Each row below holds a small network's activations on one input, seen along a few directions.
In each table, some parts of the input vary, and every possible input appears once, in random order.
A made-up example of a description, with smaller parts first: ring(8) and (point or ring(9) or (values(3) and line(4))).
Shared parts are said once, and a part with two or three values counts as separate values.
(in the rows, 128 means zero)

Table:
row 1: [123 146 105 167 147 117 151 140 128 134 119 151 159 106 125]
row 2: [135 150 139 116 105 118 119 117 128 128 126 117 131 170 139]
row 3: [149  10 128 122 130 139  84 128 143 137 151 109 102  68 113]
row 4: [143  15 156 114 122 154  78 124 158 134 168 101 107 110  94]
row 5: [135 147 110 100 110 124 146 109 121 119 120 146 104 115 165]
row 6: [131 132 111 154 155 114 132 144  88 128 110 136 131 121 122]
row 7: [108 156 131 143 146 128 142 145 147 131 127 129 167 155 110]
row 8: [128 159 140  86 108 136 135 108 148 112 130 129 115 155 149]
row 9: [107 175 149 123 126 146 143 130 144 123 132 125 133 142 122]
row 10: [120 144 139 135 152 126 121 147 108 126 118 116 143 166 107]
row 11: [139 139 110 132 110 101 134 120 103 138 111 133 117 134 156]
row 12: [119 164 118 143 126 134 152 123 120 127 126 145 126  93 135]
Question: What do these inputs look like to the network?
Answer: values(2) and (point or ring(5))
Question: Change only the values(2) part in row 4. List by row number the other rows that result.
Answer: row 3
Question: Change only the values(2) part in row 7. List by row number the other rows that result.
Answer: row 1

Table:
row 13: [115 107 134 130 143 148 125 138 126 129 138 123 122  98 108]
row 14: [120 169  90 165 159  88 158 143  93 131  93 154 158 137 142]
row 15: [133 105 151 126 130 118 100 137 135 137 128 105 148 172 114]
row 16: [132 103 132 125 142 135 110 139  97 128 129 114 116 116 117]
row 17: [128 113 120 132 136 153 126 132 140 119 137 131 116  80 121]
row 18: [135 102 116 115  99 131 128 114 169 129 146 135 127 109 151]
row 19: [141 100 117 118 143 133 117 129 112 114 120 127 101 102 129]
row 20: [132  94 136 125 150 139 112 139 127 120 136 122 125 149 102]
row 21: [131 100 141 120 144 118 104 136 145 127 131 114 148 169 111]
row 22: [140  98 127 116  90 112 118 110 143 139 137 121 110 129 153]
row 23: [122 106 134 133 135 138 112 135 108 130 137 110 113 112 109]
row 24: [135 100 128 114  98 120 129 110 160 140 139 134 118 116 153]
row 25: [133 103 125 119 115 137 129 108 139 134 136 135 113  95 135]
row 26: [134 100 151 133 136 135 107 140 118 131 136 115 126 153 107]
row 27: [148  90 111  99 106 111 121 112 141 126 129 132 112 131 156]
row 28: [119 180 104 176 139  90 154 143  94 147  95 144 156 132 130]
row 29: [124 111 149 131 125 127 103 133 144 139 135  97 143 165 103]
row 30: [128 179  98 166 146  92 151 145  85 146  90 146 155 136 137]
row 31: [140 101 129 125 105 123 116 107 121 134 135 125 106 108 137]
row 32: [125 104 153 141 130 137 110 136 128 133 144 110 124 146 100]
row 33: [130  95 127 123 154 129 113 137 109 117 132 126 118 114 116]
row 34: [117 106 148 134 139 152 124 138 145 132 143 121 131 132  98]
row 35: [113 177 104 171 147 101 169 142 115 146  99 155 164 119 129]
row 36: [150  97 120 104  95 113 116 114 133 137 129 125 112 134 159]
row 37: [118 183  93 173 151 110 170 146 123 139 109 156 174 111 126]
row 38: [116 110 130 136 145 148 124 141 135 121 146 129 134  92 108]
row 39: [117 111 153 130 133 132 117 134 163 139 137 113 154 151 107]
row 40: [112 229 138 112 107 132 154 115 117 114 117 129 121 175 149]
row 41: [148  99 126 118 110 118 114 110 111 132 127 130 109 112 146]
row 42: [147  92 118 113 121 117 120 107 120 120 129 138 110 109 143]
row 43: [134 105 117 124 116 143 127 111 148 125 144 139 124  88 134]
row 44: [127 110 128 127 133 147 128 129 131 127 130 127 105  86 123]
row 45: [135 109 128 131 125 137 115 127 113 127 128 114  97  99 124]
row 46: [110 230 130 109 117 147 173 119 145 104 127 141 141 155 148]
row 47: [119 109 144 141 141 153 122 142 155 122 151 126 144 125  99]
row 48: [144 107 126 123 131 133 113 130 102 126 120 118 100 104 133]
row 49: [119 114 143 135 136 138 115 138 173 128 144 115 166 144 106]
row 50: [111 228 139 104 113 137 167 116 136 116 119 142 130 161 144]
row 51: [121 222 131  98 123 118 155 118 116 103 110 148 126 177 155]
row 52: [119 225 134 105 111 128 151 118 108 112 109 135 123 180 158]
Question: What do these inputs look like to the network?
Answer: line(5) and (values(2) or line(6))
Question: Changing only the line(5) part turns row 49 into row 29. The same change can be made to row 47. Which row results?
Answer: row 32
Question: Changing only the line(5) part turns row 24 into row 27. The same change can be made to row 34. Which row results?
Answer: row 20
Question: Change only the line(6) part in row 15. List by row number the other rows that result.
Answer: row 16, row 26, row 36, row 41, row 48
Question: Change only the values(2) part in row 52. List by row number the other rows that result.
Answer: row 30
Question: A walk changes only the line(5) part. It starts at row 43 and steps to row 25. List the rest of the walk in order.
Answer: row 31, row 41, row 42

Table:
row 53: [127 203 133 101 109 123 150 103  85 113 103 148  92 154 160]
row 54: [106 192 113 137 172 113 156 151 108 116 107 137 164 166 119]
row 55: [127 184 138  96 104 141 136 115 172  98 136 136 148 183 148]
row 56: [ 85 220 148 169 140 143 169 148 140 131 128 129 171 147 101]
row 57: [132  53 127 153 175 139 103 156 126 132 131 126 120  58  89]
row 58: [140  33 122  96 109 153 111  98 167 137 161 134  87  72 140]
row 59: [145  63 158  91  98 137  95 114 160 133 149  96  94 174 122]
row 60: [134 194 132  86 121 129 143 111 129  94 127 140 125 177 151]
row 61: [147  51 149  87  99 158  84 106 143 124 156  88  91 106 130]
row 62: [130  37 114 164 166 134 112 138 135 148 146 153 129  64 102]
row 63: [122 173  82 167 145  96 165 157  82 142  91 154 143 111 152]
row 64: [138  57 142 159 155 143  90 147 113 137 140 100 136  92  88]
row 65: [131 159  71 183 134  85 156 135 101 147 100 149 151  90 143]
row 66: [131  72 151 148 150 121  90 153 122 153 130 101 158 145  81]
row 67: [145 173 106 111  94 109 159 106 102 123 106 151 107 118 188]
row 68: [148 157  96 124  83  91 147  92 121 131 111 148 113  99 186]
row 69: [ 98 182 126 146 159 125 149 151 147 122 111 131 189 171 116]
row 70: [143  49 130  86 114 154 101 114 151 113 153 111  80  65 128]
row 71: [150  71 152  83  90 140  83 109 148 128 157  93 112 157 124]
row 72: [105 203 107 155 154 112 157 145  65 126  96 146 131 143 126]
row 73: [125  64 153 157 156 116 103 152 134 151 130 112 143 160  85]
row 74: [107 225 165 116  90 154 157 114 165 115 145 132 131 163 136]
Question: Changing only one part turns row 53 into row 72. The same change can be made to row 60. Which row results?
Answer: row 54
Question: What do these inputs look like to the network?
Answer: values(2) and (line(5) or line(6))
Question: Change only the values(2) part in row 63. List by row number the other rows that result.
Answer: row 67

Table:
row 75: [128  77 131 143 157 124 111 130 135 141 131 126 150 125  93]
row 76: [144  87 117 109  96 132 101 118 136 128 148 114 117 136 142]
row 77: [120  89 135 155 155 148 119 147 140 130 141 122 126 114  92]
row 78: [139  78 108 153 131 112 111 143 113 137 139 123 136 111 114]
row 79: [128 204 112 143 124 114 171 122 148 114 113 177 157 135 153]
row 80: [140  88 143  94 120 134 112 111 159 128 144 115 126 147 115]
row 81: [141  90 138  99 104 127 111 117 140 132 123 119  96 117 158]
row 82: [137 109 141  97 108 149 108 104 139 112 152 115 101  96 127]
row 83: [117 225 149 154 121 107 148 137 104 137 108 108 162 166 151]
row 84: [133  94 129 141 139 149 113 141 110 129 139 119 125  75 110]
row 85: [131 192 124 110 150 126 155 139  81 102 107 146 126 177 152]
row 86: [ 94 212  92 131 143 112 153 143 123 113  87 142 159 138 135]
row 87: [143  86 119 144 141 115 119 130 122 147 115 132 111  96 123]
row 88: [128 101 150 105 118 151 114 126 166 119 155 117 104 134 114]
row 89: [ 97 190 132 142 114 122 174 114 105 152 118 147 125 152 140]
Question: What do these inputs look like to the network?
Answer: values(5) or (values(2) and ring(5))
Question: A walk changes only the ring(5) part. It starts at row 80 and steps to row 76. List the rest of the walk in order.
Answer: row 81, row 82, row 88

Table:
row 90: [140  89 122  90  66 124 117  91 171 140 151 119 101 111 163]
row 91: [118 166 150 106  80 129 146 112 182 133 146 130 141 199 147]
row 92: [125 247  72 144 126  78 199 130  49 133  66 182 140 139 199]
row 93: [132 120 128 123 122 169 134 109 133 107 153 145 101  42 127]
row 94: [139 156 149  91 131 135 106 113 137  92 132 110 120 197 118]
row 95: [113 128 157 154 141 129 107 155  95 145 128  96 139 173  87]
row 96: [103 126 117 169 179 125 134 173 130 142 124 129 208 135  88]
row 97: [156  73 127  71 115 135  91 117 128 104 134 109  78 123 154]
row 98: [141  41  99 179 169 111 125 146 134 149 125 150 151  75 103]
row 99: [ 98 212 151 138 147 157 155 129 155 108 125 130 135 114 107]
row 100: [143  51 135 143 132 118  95 134  94 154 123 107  93 100 114]
Question: What do these inputs look like to the network?
Answer: point or (values(2) and ring(5))

Table:
row 101: [112 208 105 167 152 107 159 151  79 130  95 142 157 138 132]
row 102: [134  58 153 118 127 159  93 129 132 123 163 108 100 115  98]
row 103: [115 211 113 125 114 119 167 120 143 120 114 149 148 143 158]
row 104: [104 216 133 143 130 128 171 128 133 126 117 149 153 160 128]
row 105: [142  48 150 112  96 143  95 113 156 137 167 111 107 134 116]
row 106: [127 207 113 125 119 107 165 114 116 124  95 152 126 132 168]
row 107: [113 200 110 146 152 112 162 142 105 122 103 149 159 164 131]
row 108: [113 213 132 117 105 118 159 123 121 126 116 137 141 189 152]
row 109: [154  47 132 105 117 133  94 108 137 130 139 115  90  82 132]
row 110: [135  43 125 146 156 129  86 150 111 140 133 100 119  80  98]
row 111: [142  36 134 127 156 134  88 139 139 130 138 110 126 105  98]
row 112: [145  49 135 104 112 146  95 118 162 127 156 113 111  94 126]
Question: Changing only one part turns row 106 into row 109. The same change can be made to row 107. Which row results?
Answer: row 111
Question: What do these inputs look like to the network?
Answer: values(2) and line(6)
Question: Change only the values(2) part in row 110. List by row number the other rows that result.
Answer: row 101
Question: Change only the values(2) part in row 112. List by row number the other rows that result.
Answer: row 103
